Questions about the matrix below.
1) Give the fourth entry in reading order.
2) Give the 1st entry on the diagonal from the top-right corner.
3) Give the bottom-right entry.
4) Give the 1st entry, reading row by row.
5) Give the third-last entry, reading row by row.
6) Give the second entry on the diagonal from the top-right corner.
7) Give the median entry.
8) Give the entry directly above the centre entry.
array([[132, 105, 110, 108, 138, 110, 147, 119, 150],
       [140, 107, 108, 113, 146, 108, 150, 134, 151],
       [142, 119, 147, 111, 135, 148, 142, 143, 140],
       [141, 149, 112, 149, 151, 118, 150, 118, 150],
       [136, 112, 119, 115, 135, 114, 145, 130, 149],
       [126, 106, 108, 110, 136, 107, 145, 110, 144],
       [118, 137, 106, 150, 148, 104, 140, 106, 147],
       [119, 113, 111, 118, 149, 109, 145, 106, 148],
       [114, 110, 104, 120, 137, 105, 134, 107, 140]])
1) 108
2) 150
3) 140
4) 132
5) 134
6) 134
7) 130
8) 151

Read these off the grid that follows. Rows and columns are numbered from 1.
1) Read off the top-left entry.
2) Read off the top entry of the column that holds the largest entry.
3) Read off the entry just right of the smallest entry.
4) Read off the entry at row 2, column 1.
5) Read off the entry directly below the largest entry.
6) Read off the smallest entry.
7) Read off the entry in row 3 and column 1.
8) Read off the entry in the bottom-left corner.
[[135 151 129 149 152 129 131 103 149 138 103 101 150]
 [107 155 146 152 153 145 140 107 150 104 109 115 152]
 [151 115 136 112 113 134 135 103 106 156 102  99 110]
 [118 154 107 154 149 108 104 139 156 113 138 131 154]
 [152 146 148 153 147 146 146 140 151 157 143 143 149]
 [125 147 111 151 149 115 106 108 145 108 104 105 151]
 [111 145 109 155 147 116 108 154 154 107 156 150 146]]
1) 135
2) 138
3) 110
4) 107
5) 108
6) 99
7) 151
8) 111

118,131,124,122,124,121,129,126,124,131,126,128,126,131,118
127,124,129,123,122,123,129,125,125,129,131,130,127,134,125
132,124,132,123,120,116,128,126,130,126,135,135,129,131,139
113,135,125,127,126,119,135,135,128,125,132,129,138,138,126
129,124,127,124,123,118,131,127,127,126,131,129,128,131,128
141,123,127,123,139,126,130,106,134,123,146,125,118,129,131
124,130,134,131,121,122,140,123,125,114,116,109,120,123,119
127,124,126,123,122,120,130,128,127,128,133,127,126,132,129
127,126,128,123,121,119,129,126,128,127,128,129,127,131,128
129,124,128,125,123,122,129,128,128,129,132,135,127,132,126
125,129,127,124,128,125,126,125,134,128,133,127,131,139,124
128,118,125,127,126,116,136,131,130,116,131,125,132,131,122
Counting starts at 1.
Read off the entry at row 2, column 1.
127
The entry at row 1, column 1: 118
Read off the entry just right of the largest entry.
125
Read off the entry just right of the smallest entry.
134
The entry at row 3, column 1 is 132
Read off the entry just left of the largest entry.
123
The entry in the bottom-left corner -> 128
Read off the top-right entry.
118
Read off the top entry of the column that holds the smallest entry.
126
The entry in row 1 and column 3 -> 124
The entry directly above the smallest entry -> 127
The bottom-right entry -> 122
Read off the entry directly below the smallest entry.
123
Read off the top entry of the column that holds the largest entry.
126
The entry in row 1 and column 2: 131
Read off the entry in row 3 and column 2.
124
Read off the largest entry.
146

[[134 142 139 132 134 134 131 123 120 121 113 116 137 118]
 [128 131 135 126 138 122 133 118 121 138 127 134 115 129]
 [124 130 123 123 109 131 126 131 137 122 122 142 120 141]
 [136 131 120 129 125 134 124 111 114 114 129 130 120 131]
 [114 114 132 112 129 126 121 139 120 144 119 130 121 134]
 [128 130 135 135 138 129 124 120 124 123 124 126 114 117]
 [136 134 138 125 138 115 122 126 122 121 116 123 147 130]
 [130 131 135 109 117 141 126 120 124 126 135 141 124 128]
 [137 137 108 122 129 116 125 130 127 138 151 134 121 120]
 [121 124 104 124 133 135 119 129 124 113 127 121 131 120]
 [126 118 132 130 129 123 125 140 137 139 110 121 125 109]
 [126 132 134 137 115 131 120 116 142 121 137 144 136 121]
 [146 135 126 150 127 135 137 133 137 146 139 121 151 124]
 [112 129 118 140 127 126 127 126 115 142 134 138 152 112]
 [136 131 124 117 111 132 138 147 133 134 130 128 109 133]]
Rows and columns are numbered from 1.
The entry just left of the smallest entry is 124
The bottom-left entry is 136
What is the bottom-right entry? 133
What is the entry in the top-left corner? 134
The entry at row 3, column 2 is 130
The entry in row 2 and column 2 -> 131
The entry directly above the smallest entry: 108
What is the entry in the top-right corner? 118
The entry in row 1 and column 3: 139
The entry just right of the smallest entry -> 124
What is the entry directly below 104? 132
The entry in row 3 and column 1: 124
What is the bottom entry of the column that holds the largest entry? 109
What is the entry at row 2, column 1? 128
What is the entry at row 1, column 2? 142
What is the smallest entry? 104
The entry just right of the largest entry is 112

B =
[[118 107 146 122 107 130 148 108 154 122 157 154 124 119 130 155]
 [116 137 140 117 136 115 128 135 137 142 135 136 142 141 114 133]
 [149 129 127 151 129 153 140 130 130 120 134 131 121 121 153 136]]
Indices start at 1.
The entry in the top-right corner?
A: 155
The entry in row 3 and column 1 -> 149
The entry directly above 116?
A: 118
The entry in row 1 and column 2?
A: 107
The entry at row 1, column 3?
A: 146
The top entry of the column that holds the largest entry?
A: 157
The entry just left of 115 -> 136
The entry in the bottom-right corner is 136
The entry just right of 151?
A: 129
The entry just left of 133?
A: 114
The entry directly below the largest entry?
A: 135
The entry just right of the largest entry?
A: 154
The entry just left of 114?
A: 141
The entry just left of 141?
A: 142
The entry directly below 118 is 116
The entry in row 2 and column 3?
A: 140

Read these off the matrix that follows.
1) The largest entry in the first row?
2) The largest entry in the first column?
3) The second entry on the diagonal from the top-right corner?
4) The bottom entry of the column that holds the largest entry?
5) The top-right entry?
6) The entry in the bottom-right corner?
[[145 126 121 140 147 130 139 133 145 150 127 136]
 [107 120 121 137 106 145 134 129 106 108 116 138]]
1) 150
2) 145
3) 116
4) 108
5) 136
6) 138

M =
[[132 112 148 132 133]
 [117 110 147 116 118]
 [134 148 125 135 134]
 [124 135 118 124 123]
 [122 143 125 123 123]
 [128 143 122 129 127]
 [133 115 132 132 129]
 [130 131 140 130 129]
 [125 122 151 125 124]
 [121 132 125 121 122]
 [129 135 108 128 125]
 [127 109 148 127 128]
 [140 139 122 141 139]
 [113 118 134 113 114]
 [125 123 131 123 120]]
Indices start at 1.
The entry at row 2, column 1 is 117
What is the entry just right of the largest entry?
Answer: 125
The entry just right of the centre entry -> 130
What is the entry at row 3, column 1?
Answer: 134
The entry directly above the centre entry: 132
The entry at row 1, column 3 -> 148
What is the entry in row 3 and column 3?
Answer: 125
The largest entry -> 151
What is the entry in the bottom-right corner?
Answer: 120
The entry just left of 108 -> 135
The entry in row 1 and column 1: 132
What is the entry directly above the smallest entry?
Answer: 125
What is the entry just left of the largest entry?
Answer: 122
What is the centre entry?
Answer: 140
The entry at row 1, column 2: 112
The entry in the bottom-left corner is 125
The entry directly below the smallest entry -> 148
The smallest entry is 108
What is the top-right entry?
Answer: 133
The entry in row 3 and column 2 -> 148
What is the entry at row 2, column 2?
Answer: 110

W =
[[129 125 134 146 141 128 153 143 106 138 114 125 114 131]
 [126 131 141 135 126 146 126 149 105 121 126 142 104 139]
 [123 133 141 130 119 144 108 145 116 118 136 147 107 139]
 [132 125 116 115 125 116 125 107 152 129 131 117 153 118]]
Rows and columns are numbered from 1.
The entry in row 3 and column 1: 123
What is the entry at row 2, column 1?
A: 126
The entry at row 1, column 3: 134
The entry directly above 115: 130
The entry just left of 145: 108
What is the bottom entry of the column that holds the smallest entry?
A: 153
The entry directly below the smallest entry -> 107
What is the entry in row 2 and column 3?
A: 141
The entry directly above 152 -> 116
The top-left entry: 129
The entry directly above 121 -> 138
What is the entry directly above the smallest entry?
A: 114
What is the entry in the bottom-right corner?
A: 118
The bottom-left entry: 132
The entry just left of 134 is 125
What is the entry in the top-right corner?
A: 131
What is the entry directly below 143?
A: 149
What is the entry in row 3 and column 2?
A: 133
What is the entry in row 3 and column 3?
A: 141
